Each row has a name. After each piece below comes the name of the row it's from, unless a question asks for something else. Each question is about the rows just above it. Places in a row count from 1.

[135  94 154 102 121  95 150 126  77] = fuvak
[144 130  88  99 169 138 130  65 109] = lebep
[ 80 158 115 125 164  90  81 101 122] = nezos
[172  80 120 129 173  74 142 118  86] = Miro
[116 135 135 116 132 141 111  91 126] = lar
Number of entries in [135  94 154 102 121]:	5
Which row holds these entries in another order? [ 65  88  99 109 130 130 138 144 169]	lebep
Where in the named rows is [118]?	Miro, 8
How many entries does [144 130  88  99 169] have?	5
[102] is at row and place	fuvak, 4
[126  91 111 141 132 116 135 135 116] is which row reordered?	lar
Times [116] occurs in lar:	2

[126 126 126 172] = zil
[126 159 151  98] = bomu
[111 111 132 172] = Biga
[111 114 136 170] = rufi
[103 177 120 111] = mozuk
[112  87 103 181] = Koro
[ 97 125  99  97] = Devi
[143 110  88 118] = fug
[111  98 111 180] = boz
[111 103 119 177] = kivu
[136 102  89 141] = Fivi
[111 106 122 174] = bove
How many entries does [126 126 126] have?	3
How many times does Fivi hold [136]?	1
Count of [97] in Devi:	2
Count of [103] in kivu:	1
Count of [126] in zil:	3
Put [119 177 111 103] back in order: which row is it?	kivu

[103 150 166 157  95 144  75 165  94 130 174 135  82 179 172 156 157  80
 165 155 134 103]  sota
[103 150 166 157  95 144  75 165  94 130 138 135  82 179 172 156 157  80
 165 155 134 103]  Nipad
[ 91 165  73  99 177 110 165 131 123 167 104 181 157 165 162 106 148 168
 120  98 142 165]  bav
Times [165] occurs in bav:	4
Row and place of [174] in the named rows:	sota, 11
[ 75  80  82  94  95 103 103 130 134 135 138 144 150 155 156 157 157 165
 165 166 172 179] is which row reordered?	Nipad

[126 145 147 172 141 157  86 169 161 164 124  99 175 175 172 113 153 140
 134] -> Fotu
[111 118 123  88 144 101 132 114 117  98 130 119  99 103 125 157  99 141
 104] -> Kizu
[ 87 117 131  87 132 110 154 140 134  99 106 149 105 102 131 152  75 135
  93] -> Forav
[ 88 160  73 147 137 126 125 124 107 111  74 110 104  93 132 111 127 134
 147] -> sira
[109 107 164 125 103  98  96 168 118 115 125 132 167 153 143 107  88 117
  68] -> bebon
[135  98 140  78 109  98 171 103 107  97 145 172 101 100  90  96  88 117
  97] -> vobeg
[123  88 149  97 113 127 118 116 154 132 143 107 120 133 114 124 112 102
 110] -> turu
[ 96 127 144 129 128 108 100 176 127 116 107 120 154 144 161 122  98 135
  92] -> romep
[172 169 134 172 153 164  98 175 147  86 145 140 157 161 141 124 175 113
 126] -> kug
[164 113 104 124 107 120 129  78  98 125 149 120 108 107  84 113 159 100
 155] -> mit
[122  92 129 128 144 161 128 144 176 154 107 100  98  96 120 135 116 127
 108] -> kinub
Which row holds [135  98 140  78 109  98 171 103 107  97 145 172 101 100  90  96  88 117
  97]?	vobeg
Which row holds these entries in another order? [169 172 172  86 164 124 175 153 157 145 175 126  99 141 140 134 147 161
 113]	Fotu
How many times does kinub hold [128]?	2
Put [124 112 102 110 123  88 149  97 113 127 118 116 154 132 143 107 120 133
 114] back in order: which row is it?	turu
[75] is at row and place	Forav, 17
[ 92 135  98 122 161 144 154 120 107 116 127 176 100 108 128 129 144 127
  96] is which row reordered?	romep
Count the entries of [111 118 123  88 144 101 132 114 117  98 130 119  99 103 125]:	15

[90 90 90 90 90] : gem
[189 111  84  93  84] : minob
[149 143 175  73 175] : ruget
[147 144 174  79 174] : nifo
How many times does gem hold [89]?	0
How many times does gem hold [90]?	5

[112 141 127 117 108 130 106 119 105 154 129] : faz
[121 129 125 144 139 104 136 107 119 123 107] : foged
[154 144 160 139 164 117 112 130 141 136 148] : feto
[122 128 142 139 134 136 127 128 111 154 138] : vubam
[135 149 125 144 119 166 141 127 109 115 121] : Lovig
[165 164 169 149  95 144 103 139  90 124 111] : Popam
[145 107 151 122 144 111 147 135 108 127 157] : Rako
[136 134 126 132 143 143 125 137 135 128 151] : rovo
[151 131 132 108 104  98 115 139  92 117 135] : ribun
[102  89 104  71 108 145 166 167 113 136 109] : Mon
[149 122 123 106 155 159 118 142 151 126 120] : Lut
[132  98 139 130 134 126 140 123 124 126 132] : ladim
Number of entries in [132  98 139 130 134 126]:	6
[159] is at row and place	Lut, 6

[ 84 166 180 175 180  95  90  93 173 180  79  79  80  79 174  81 175 180
  81 179  77  79 176 180 180  78  81  90] = Bele
[ 77 110 131 110 140 175 101 176 155 139  78 179 179  76 149  77 143 140
  77 131 179 179 133 136 139  77  78  84] = rekem
[113  84  84  81  84 176 151 175 109  83 115 157 164 104  96 111  90  83
 103  87 160 165  89  81  82 103 106 126] = geno
[ 89 170 171 169 175  79  91  83 161 175  87 115 110  93 165  87 166 177
  95 170 121 107 166 177 177  92  92  82] = Zeg
[ 85  92  86  83 103 175 129 176 122 102  88 178 179  79 105  84  98 103
  79  89 178 178  91 100  99  79  80  97] = pibam
[179 170  79  80  78 168 179 170  80  76 180 172 172 177  79 178  77  77
 178  78 173 173  79  79  77 177 173 172] = vid
[171  91  76  77  79 172 176 172  85  78 174 180 180 160  84 172  82  78
 159  77 180 179  79  79  77 159 155 172] = leb
[157 167 177 176 173  83 115  82 152 173 152  78  77 169 165 160 171 172
 169 177  77  78 174 174 174 170 170 153] = futi
[ 76 161 168 160 173 171  82 171 167 173  76 177 176  74 170  75 173 174
  75 168 176 176 168 174 175  74  76  81] = Vul
[176  85  84  90  80 155 169 146  88  79 177  81  85 179  84 178  81  79
 179  82  80  87  86  78  78 180 178 173] = papul
[ 84 111 126 160 157  84  82  81 165 175  89 104  81  83 151  87 164  83
 106  96  84 109  90 103 176 115 104 113] = deler
[ 76 154 172 165 175 176  82 175 168 175  76 149 157  75 171  75 171 176
  76 172 150 156 170 174 174  75  76  80] = Det
Which row holds [171  91  76  77  79 172 176 172  85  78 174 180 180 160  84 172  82  78
 159  77 180 179  79  79  77 159 155 172]?	leb
Put [103 160  82  84  84 111 126  81  90 109  96  83 175 103  83 113  81 106
 115 104 157 151  89 176  84 165 164  87] back in order: which row is it?	geno

[ 85  87 101  85 164 100]  vogi
[ 99 165 101  88 161 100]  zon
[100  86 164  87  85 101]  sete
[161] is at row and place	zon, 5
How many entries does [100  86 164  87  85 101] have?	6
asked: [ 85  87 101  85 164 100]	vogi
Count of [101] in sete:	1
[ 87 101  85 164  85 100] is which row reordered?	vogi

[129 148 164 173 176 171 159 143 124 106  91  82  81  87  99 116 135 154
 167 175 175 168 155 138 118 101  87  81  82  90 104 121 140 157 170 176
 174] = Vulum
[134 103  80  72  81 104 135 164 181 181 167 139 108  84  78  78 100 112
 159 179 183 171 146 114  87 120  76  95 124 154 176 184 163 150 119  91
  75] = Fer
[131 120 109 103  99 101 108 116 129 140 150 155 157 153 146 136 125 113
 104  99 100 104 112 122 134 145 153 129 156 151 142 131 118 109 102  99
 101] = Bomi
Where in the named rows is [119]?	Fer, 35
How many times does Fer hold [111]?	0
Where in the named rows is [113]?	Bomi, 18
Put [159 143 124 106  91  82  81  87  99 116 135 154 167 175 175 168 155 138
 118 101  87  81  82  90 104 121 140 157 170 176 174 129 148 164 173 176
 171] back in order: which row is it?	Vulum
asked: [131 120 109 103  99 101 108 116 129 140 150 155 157 153 146 136 125 113
 104  99 100 104 112 122 134 145 153 129 156 151 142 131 118 109 102  99
 101]	Bomi

[137 144 118  95]  sule
[143 111 117 115]  Zeza
[144 100 118 127]  neda
[102 123 132 127]  rigi
[144 101 118 128]  fod
[138 135 156 135]  lilut
[159  77 108 124]  tula
Count the entries of [102 123 132]:	3
Count of [127] in rigi:	1
Put [128 118 101 144] back in order: which row is it?	fod
Count the entries of [138 135 156 135]:	4

[ 94 124 144 174 141 116 178 162 103 124  99 132 129  99 127 144 135 138
 119 120 123] : basad
[164 128 155 142 103 124 125 179 149 136  86  97 120 113  85 155 117 107
 137 135 131] : Zipu
[ 94 130 144 174 141 116 178 162 103 124  99 132 129  99 127 125 135 138
 119 120 123] : lat
[161 129 143 129 121 125 117 168 145 132 100 108 121 123 102 137 117 109
 158 144 118] : ribub
[133 127 153 157  91 124 144 154 137 137  97 106 125 107  91 166 127 123
 178 162 113] : kubo
[164 128 155 142 103 124 125 179 149 136  86  97 120 113  85 155 117 107
 182 161 111] : zubab
[137 128 140 138 107 127 130 142 136 134 112 114 126 120 106 147 126 123
 157 148 120] : tezu
[116 127 126 135 145 125 140 133 117 124 127 136 129 124 140 121 130 132
 109 114 131] : mepo
[111 126 127 142 178 119 153 160 106 116 115 143 127 119 152 108 127 131
  82  93 132] : fogus
[102 131 120 137  95 123 150 133 105 117 131 148 130 124 156 109 132 138
  82  95 135] : Dazi
[170 129 152 135  99 126 115 172 154 137  91  96 120 118  84 153 116 105
 185 163 112] : Bot
How many times does Dazi hold [131]?	2
How many entries does [133 127 153] have?	3
Number of entries in [137]:	1
Count the entries of [ 94 130 144 174 141 116 178 162 103 124  99 132 129  99 127 125 135 138
 119 120 123]:	21
How many entries does [111 126 127 142 178 119 153 160 106] have?	9
Count the entries of [161 129 143 129 121 125 117 168 145 132 100 108 121 123 102]:	15
Count the entries of [161 129 143 129 121 125 117 168 145 132 100 108 121 123 102 137 117]:	17

[101 137 126 118 138 129 110]  vifi
[138 106 127 139 115 127 139]  timo
[101 137 126 111 119 125 143]  Sagu
[118 129 124 136  90 141 104]  duv
[148 120 127 160 138 135 128]  rori
[144 115 134 135 145 120 117]  gos
[121 128 112 139 120 126 103]  sedu
[115 139 127 138 139 107 127]  Reteg
[154 132 141 139 115 123 159]  fef
[123 128 139 125 118 133 116]  marun
[116  97 122 117 171 146 135]  Retup
Count the entries of [148 120 127 160 138 135 128]:	7
Row and place of [160] in the named rows:	rori, 4
Where in the named rows is [145]?	gos, 5
How many entries does [144 115 134 135 145 120 117] have?	7
Which row holds these entries in another order? [127 138 139 107 127 115 139]	Reteg

[120 113 176 116 125 114 111 108 142 144 159 142]  kis
[114 166 114 143 151 147 156 137 106  99 126 104]  kip
[117 118 156 114 122 144 131 131 135 121 126 134]  doma
[109 146 147 123 136 137 144 127 121 122 138 119]  talam
[114 134 126 144 131 118 156 131 117 136 122 121]  rubez
[140 138  77 138 130 133 140 146 124 109  94 125]  tiral
[147 136 116 150 143 129 135 141 115  95  91 131]  sifes
[117 118 156 114 122  91 131 116 121 152 139 123]  disep
[108 172 118 154 172 168 171 127  94  90 128  91]  tirok
[147  81 147  91  71  81  79 129 167 178 136 171]  lidot
[133 149  74 138 131 141 150 153 116 105  91 117]  kidad
[121 122 114 116 139 131 117 156 117 123 152  91]  tatu
[90] is at row and place	tirok, 10
Which row holds these entries in another order? [118 117 114 122  91 156 139 152 123 131 116 121]	disep
Row and place of [130] in the named rows:	tiral, 5
asked: [117 118 156 114 122  91 131 116 121 152 139 123]	disep
How many entries does [117 118 156 114 122  91 131 116 121] have?	9
[117 121 114 131 122 134 131 126 156 118 144 135] is which row reordered?	doma
Which row holds these entries in another order? [135 141 115  95  91 131 147 136 116 150 143 129]	sifes

[146 128 131 122 131 120 124  98 117 138 124 120 131 138 124 142  99 144] = rik
[138 131 117 146 128 142 144 122  99 124 138 132 124 120 120 124 131  98] = Sog
[149 139  95 131 118 118 123 140 132 122 146  95 131 121 124 119 123 144] = voso
[139 133 117 155 116 149 149 120  87 123 139 132 123 119 119 124 131  96] = Dusu
[139 134 117 157 112 151 150 119  84 125 142 133 123 113 113 121 132  89] = Dez
[139 131 117 147 123 143 145 122  97 122 139 132 123 119 119 124 132  93] = fub
[139 133 117 155 116 149 149 120  87 123 142 132 123 115 114 121 132  90] = Fupiv
[139 131 117 149 124 144 146 121  95 122 140 132 123  92 118 123 131  95] = Ziga
Where in the named rows is [97]?	fub, 9
[125] is at row and place	Dez, 10
asked: [139 134 117 157 112 151 150 119  84 125 142 133 123 113 113 121 132  89]	Dez
Put [ 95 131 123 118  92 123 132 140 122  95 121 146 144 124 149 117 131 139] back in order: which row is it?	Ziga
How many times does fub hold [93]?	1
[ 98  99 117 120 120 122 124 124 124 128 131 131 132 138 138 142 144 146] is which row reordered?	Sog
How many entries does [149 139  95 131 118 118 123 140 132 122 146] have?	11

[133 143 119  86 161]  balo
[111  94 108 134 114]  tupiv
[111 115 108  94 120]  Mepok
[ 94 112 114 120 108]  Nudid
[108  94 112 114 120] is which row reordered?	Nudid
[133] is at row and place	balo, 1
How many entries does [94] have?	1
Which row holds these entries in another order? [ 94 108 111 115 120]	Mepok
Which row holds these entries in another order? [134 114  94 108 111]	tupiv
Count of [119] in Nudid:	0
Where in the named rows is [115]?	Mepok, 2

[129 126 148 129 151 139 128 129 130 145 122 148 155 122 111  96 109 131
 135 126 154 130 111 134 122 144 118  98 125 139 112 152 121  92 123 127
 124 111 128 141 111 125 125 118  96 139 149 123 111 147 143 117 126 106
 125 137 124] -> Mavo
[126 118 147 131 150 139 125 129 131 148 123 152 157 122 125  93 107 127
 134 124 157 144 107 135 121 143 116  94 133 140 113 154 122  90 123 123
 125 110 133 145 113 125 125 111  94 143 151 128 106 149 144 119 123 102
 125 135 120] -> ril
[161 109 141 128 123 109 142 137 115 114 107 115 111 146 100 127 158 132
 109 111 127 105 132 116 104 103 123 105 117 117 163 120 122 132 140 121
 123 106 133 142 132 110 115 129 117 108 106 152 131 173 131 101 116 149
 165 101 122] -> Runil
[126 118 147 131 150 139 125 129 131 148 123 152 157 122 125  93 131 127
 134 124 157 119 107 135 121 143 116  94 133 121 113 154 122  90 123 123
 125 110 133 145 113 125 125 111  94 143 151 128 106 149 144 119 123 102
 125 135 120] -> Poz
[153 185 153 110 163 140 148 134 128 120 114 112 139 116 119 128 131 157
 141 138 129 119 146 120 123 151 132 136  64 121 108 134 117 101 127 131
 110 120  86 112  95 128 117 173 116  98 130  73 126 131 128  99 151 132
 127 151 151] -> Tuf
[161 115 142 126 126 111 143 137 116 114 107 115 114 144 102 127 156 128
 111 130 128 106 133 116 105 107 123 107 113 117 159 121 122  73 139 124
 122 107 130 140 129 112 115 132 117 107 108 146 131 170 131 100 118 148
 162 105 124] -> zutem
[146 166 151 116 159 140 142 133 129 128 116 124 144 118 121 118 124 148
 139 134 138 126 135 125 123 149 127 124  84 127 110 140 118  98 126 153
 115 118 100 121 100 127 120 155 109 111 136  90 120 136 133 105 143 123
 126 147 142] -> zekip
[118 111 136 129  83 108 114 145 121 146 140 117 133 142 104 114 134 122
 135  96 138 120 116 118 120 110 139 144 117 129 118 100 118 122 120 119
 130 111 116 112 138 146 133 122 123 141 127 156 126 129 149 158 138 116
 123 126 130] -> dima
[153 186 152 133 163 140 149 134 128 120 113 112 138 116 120 128 131 157
 141 138 130 119 146 121 124 151 132 136  64 122 108 134 116 101 127 165
 110 120  86 112  94 128 117 173 117  97 130  74 125 131 128 100 151 132
 127 152 151] -> Bided
[126 119 147 131 150 139 126 128 131 147 123 151 157 122 125  93 107 128
 134 124 157 144 107 135 121 142 116  94 132 140 113 153 121  90 123 123
 124 110 133 144 113 126 125 112  94 143 151 128 106 149 144 118 123 103
 125 135 121] -> zop
[158 140 145 120 139 122 144 136 121 117 110 114 123 134 108 127 146 138
 122 133 129 111 138 118 112 123 126 118  96 119 141 126 120  83 135 139
 118 111 114 130 117 118 116 146 116 104 116 120 129 156 130 100 129 142
 149 122 133] -> sev
[161 115 142 126 126 111 143 137 116 114 107 115 114 144 102 127 156 128
 111 130 128 106 133 116 105 107 123 107 113 117 159 121 122  73 139 124
 122 107 130 140 129 112 115 132 117 107 108 146 131 170 131 100 118 148
 165 101 122] -> Nobo
Which row holds these entries in another order? [129 142 149 122 133 158 140 145 120 139 122 144 136 121 117 110 114 123
 134 108 127 146 138 122 133 129 111 138 118 112 123 126 118  96 119 141
 126 120  83 135 139 118 111 114 130 117 118 116 146 116 104 116 120 129
 156 130 100]	sev
How many times does Runil hold [132]?	4
Count of [130] in Mavo:	2

[132 110 110 131 134 135 139]  fosi
[137 131 120 134 134 135 138]  gopo
[102 133 137 136 125 122 117]  tukom
[161 136 174 123 167 133  86]  Foz
Row and place of [117] in the named rows:	tukom, 7
Times [110] occurs in fosi:	2
Row and place of [122] in the named rows:	tukom, 6
Where in the named rows is [123]?	Foz, 4
How many entries does [132 110] have?	2

[103 126  80 128 115 110 114  72 140  98 146 118 162 119 121 129  98 143
 140 145 142] -> ziv
[114 108 101 134 103  82 117 111 117 112 111 146 136 106 149 161 128 127
 158 121 131] -> gis
[151 146 147  94 135 129 120  96  90  99 105  87 115 184  91 112 119 118
 101 134 103] -> ret
[111  94 106 102 150  96 148 109 167 146 115  98 140 102  94 124 139 174
 123 124 132] -> nel
Count of [123] in nel:	1
Times [98] occurs in ziv:	2
Which row holds these entries in another order? [132 124 123 174 139 124  94 102 140  98 115 146 167 109 148  96 150 102
 106  94 111]	nel
How many entries does [103 126  80 128 115 110] have?	6
Count the entries of [111  94 106 102 150  96 148 109 167 146 115  98 140 102  94 124 139 174
 123 124]:	20
[148] is at row and place	nel, 7

